A small network was shown many inputs. Here are its activations along a few directions, one row for each input.
Each table varies a few parts of the input and shows all the possible inputs, shuffled.
A made-up example of a description, with smaller parts first: values(3) and (point or line(11) or (ring(5) and line(6))).
Shared parts are said once, and a part with two or three values counts as separate values.

Other details of the inputs shift rows strongly along three fixed directions, in all tables alike. That doesn't count.

Rows:
row 1: [ -4  -5  -8  10   6 -27 -11 -10  18 -18   3  -5  -8]
row 2: [-18 -12   9 -21 -16  31   7   1 -11  43  -2   1   2]
row 3: [  3 -10   9  -5  10  28  11   8 -25  17   5   5  22]
row 4: [-28 -14 -28   9  -4 -13 -15 -25  32  -2  -3 -13  21]
row 5: [-28 -16 -13   2 -11 -29 -25 -38  12 -15  21  -1  28]
row 6: [-28 -11  27 -16 -27  30  -4   2 -29  22  -6  -5 -13]
row 7: [-23 -12 -35  25  -9  -7 -16 -29  13   1  14 -20  34]
row 8: [ 24  12  -4  12   7 -31   8  11  13   2 -14  21 -36]
row 9: [ 35  28  -2  20   1 -22   4  10  -3   9   2  30 -15]
row 10: [ 30  28  -3  23  -1 -24   9  18   5  -1   3   2 -32]
row 11: [  9 -11   8 -20  45  15  13  -5 -16 -41  -7  15  24]
row 12: [  7  -7   7 -22  38  22   5  22   2 -49 -19 -17   6]
row 13: [-19  -1 -27  17 -16  -2 -18 -29  20   4  15  -1  39]
row 14: [ 30  33  -4  16 -12 -17   3  29  16  -3  -5  -5 -27]
row 15: [-25 -15 -23   7  -2 -16 -21 -37  28  -9  -4 -15  14]
row 16: [ -9 -11   7 -27  11  23  18   7  -8   9  -8  10  10]
row 17: [ 26  34  -4   5   0 -17   4   9  15   5  -9  29 -24]
row 18: [  9  36  11  21   0 -21   0   9   4  -9 -10  29 -36]
row 19: [-11 -13  15 -15 -23  33   4 -12 -23  42   3  -3   0]
row 20: [-17 -15  20 -36 -22  18   3   9 -16  21   0  -7  -8]
row 21: [  8  33  -2  22   1 -14   9  13   9   6 -16  36 -22]
row 22: [-11 -32  12  -7 -14  17  11  -9 -26  36   0 -10 -13]
row 23: [ 10  -8  10 -26  38  12   3  16 -15 -54  -1   4  24]
row 24: [ 15 -12   4  -7  36  16   8  21 -14 -47  -1 -13  11]
row 25: [  5   0  15 -18  -4  30   2  16 -17  -3   6  -9   7]
row 26: [ 13  33   4  21  -1 -17   5   2   4  -1 -20  37 -32]
row 27: [-23  -3 -21   8 -19 -12 -30 -18  28 -11   4 -32  16]
row 28: [  0  -3 -12   6  -2 -26 -16   5  17 -19  -1  -7  -6]
row 29: [-10 -13  10  -7 -21  28   8  -8 -16  40  -5 -23 -11]
row 30: [  2   0  19 -14   1  31   7   3 -20   4   7  -6   3]
row 31: [ 22  30 -12  15   3 -16  12  23  25  11 -15  10 -25]
row 32: [ -1  -5   9 -12   6  25  10   1  -7  13 -16 -14 -12]
row 33: [  9 -10  22 -15   2   9   4  22 -27  -1   8   4   5]
row 34: [  3  -1  15  -6   0  26  12   8 -12   7  -1 -25 -10]
row 35: [  4  -8  10 -18  44  20  10   8   3 -45 -15 -16   4]
row 36: [ 30  18  -2  19   4 -30  12  22   5  13   3  38  -6]
row 37: [-18 -31   7 -15  -4  18  13   3 -13  34  -7  -6  -7]
row 38: [  8   7 -22  25   4 -15  -5 -15   7  -9   3  -6   3]
row 39: [  5  -1  11 -30  48  21  10   3  -5 -55  -5   2  19]
row 40: [ 11  -2  17 -11  -1  19   2  21 -28   2   9  -3   6]
row 41: [-25 -17 -22   6  -7 -22 -14 -30  17  -1  12  10  39]
row 42: [ 28  32 -13  22  -1 -12  15  23  19  10  -8   8 -20]
row 43: [  8  -3  22  -8   6  21   6   8 -31   7  11  -1   4]
row 44: [-21 -16 -11  15 -10 -28 -27 -36   7 -11  28  -3  34]
row 45: [ 11 -14   9  -2  43  16  14   7 -13 -45   2 -12  10]
row 46: [-20 -20 -17  15  -6 -22 -25 -43   5  -6  19   3  41]
row 47: [-22   1  15   1 -83 -17  -5  -2   3 101   2 -17 -62]
row 48: [  1   9 -12  -2   3 -21  -3 -17  20 -14  -3  19   4]
row 49: [ 27  14 -10  24   4 -26  18  22  12   8  -2  21 -22]
row 50: [-17  -8 -26  18 -18 -14 -27 -19  11 -14  17 -31  24]
row 51: [-17  -9  21 -26 -19  27   1  -3 -17  32   5  -8 -10]
row 52: [  3  19 -11   0 -11 -15 -19   3  21 -15   5   3   3]
Description of these inputs: line(4) and (point or (values(2) and ring(6))).
Changing only the line(4) part turns row 17 into row 2. The same change can be made to row 11. Which row results?
Answer: row 41
Which other rows does row 28 become when the ring(6) part takes its other values? List them by row number.
Answer: row 12, row 14, row 24, row 27, row 50
Which other rows does row 20 become when the values(2) part takes its other values? List them by row number.
Answer: row 12
List by row number the other rows that have the line(4) part in common with row 51.
Answer: row 1, row 5, row 10, row 18, row 30, row 34, row 35, row 39, row 43, row 44, row 45, row 47
A walk changes only the ring(6) part. It starts at row 22 and steps to row 38. List the rest of the walk in order.
Answer: row 29, row 32, row 15, row 8

Rows:
row 53: [ 21   4 -30  39  -8 -54  -1  16  30  -3  21 -32 -18]
row 54: [-35   3   9  25 -54 -44 -13 -40  15  55  -8  20 -61]
row 55: [ 31   0 -36  25  34 -55  -3 -14  37 -23  13  19  34]
row 56: [-94 -52  -5 -12  -6  91 -23 -83 -20   9  -8 -50  71]
row 57: [ 39   8  20 -24  38  66  35  62 -18 -32  -6 -44  12]
row 58: [ 24   9  27 -51  35  81  59  60 -17  28 -49  -6 -44]
row 59: [ -8  13 -28  25 -52 -22 -11 -29  13  78  26  16  21]
row 60: [  0  -7  12  15 -19 -42 -12 -37  -7   8  25  38   2]
row 61: [ 28  48 -25  32   9 -21  -7 -17  11 -13  16  47  32]
row 62: [-48 -77   1   4 -32  49  -5 -29 -43  48  30 -73  22]
row 63: [ 46  29 -24  65  42 -36  -9   8   9 -73  13  -1   4]
row 64: [-72 -45  17 -63 -55  40 -22 -45 -41  42  29 -13  42]
row 65: [ 88  58  -5  37  45 -30  64  62  16   9 -55  50 -93]
row 66: [  3  -1 -32  47  24 -41 -17 -51  14 -32  28  28  49]
row 67: [ -5  55 -21  29  49 -15 -30 -31  50 -96 -16  28  25]
row 68: [-58 -53  29 -48  16  38   3 -32 -17 -10 -19 -28  -4]
row 69: [ 80  69  13  42  41 -33  57  54   6  -3 -54  63 -96]
row 70: [ 10  -6  -5  28 -56 -49  11 -12  -3 115  21  28 -33]
row 71: [  3 -22  47 -80 -33  55  24  35 -43  77   2   8 -18]
row 72: [ 55  15  38 -57  70  65  30  84 -27 -84 -18 -30   3]
row 73: [ 28  19  77 -35   3  72  22  64 -77  13  -9  -6 -39]
row 74: [-60  17  -7  -9 -66 -29 -38 -41  41  36  -6  -4 -23]
row 75: [ 15  11 -44  27  33 -45  10  -4  58 -22 -30  -2 -16]
row 76: [ 30  55 -11   9  15 -39 -32  24  28 -93   6  -6  12]
row 77: [-30 -14   1  32 -62 -45 -48 -31 -14  32  34 -19 -25]
row 78: [  5 -12  11   6 -86 -60 -13  27  14  73  20 -24 -75]
row 79: [-62 -81 -10  -5  38  25  -6   0 -19 -43  -3   9  82]
row 80: [ -1  10 -56  11  22 -21 -29 -32  49 -40  20   0  87]
row 81: [ 23 -30  76 -71   5  32  53  42 -77  36  -6  32 -49]
row 82: [-47  -4 -11  12 -80 -36 -11  36   8  84   1  47 -10]
row 83: [ -5  -6  59 -51  -3  68  20   5 -67  27   7  27   9]
row 84: [ 29 -14  28 -55  82  41  49  46  -8 -46 -51  -1 -42]
row 85: [-30 -21 -15  12  47  74 -26 -36 -26 -92  20 -61 101]
row 86: [-35 -59  13 -29  24  19 -31 -26 -32 -74  16 -62  51]
row 87: [  6 -22  -6 -12 -21 -55 -10 -14  19  22  16  19  -2]
row 88: [ 53  48 -39  54  25  -9  -5  19  32 -63   9 -16  27]
row 89: [-11  29 -62  43  10  -8 -19 -43  56 -24 -15  -5  31]
row 90: [-15  22  -7 -18 -76 -28 -13   4  50  76 -23   3 -67]
What do these inputs look like to the network?
Answer: values(2) and (point or (values(3) and ring(6)))
Changing only the values(2) part turns row 54 into row 67. The same change can be made to row 55. Which row results?
Answer: row 80
A walk changes only the ring(6) part. It starts at row 61 and steps to row 59. List the rest of the walk in order.
Answer: row 80, row 71, row 64, row 83
Which other rows does row 83 become when the values(2) part takes its other values? List them by row number.
Answer: row 60
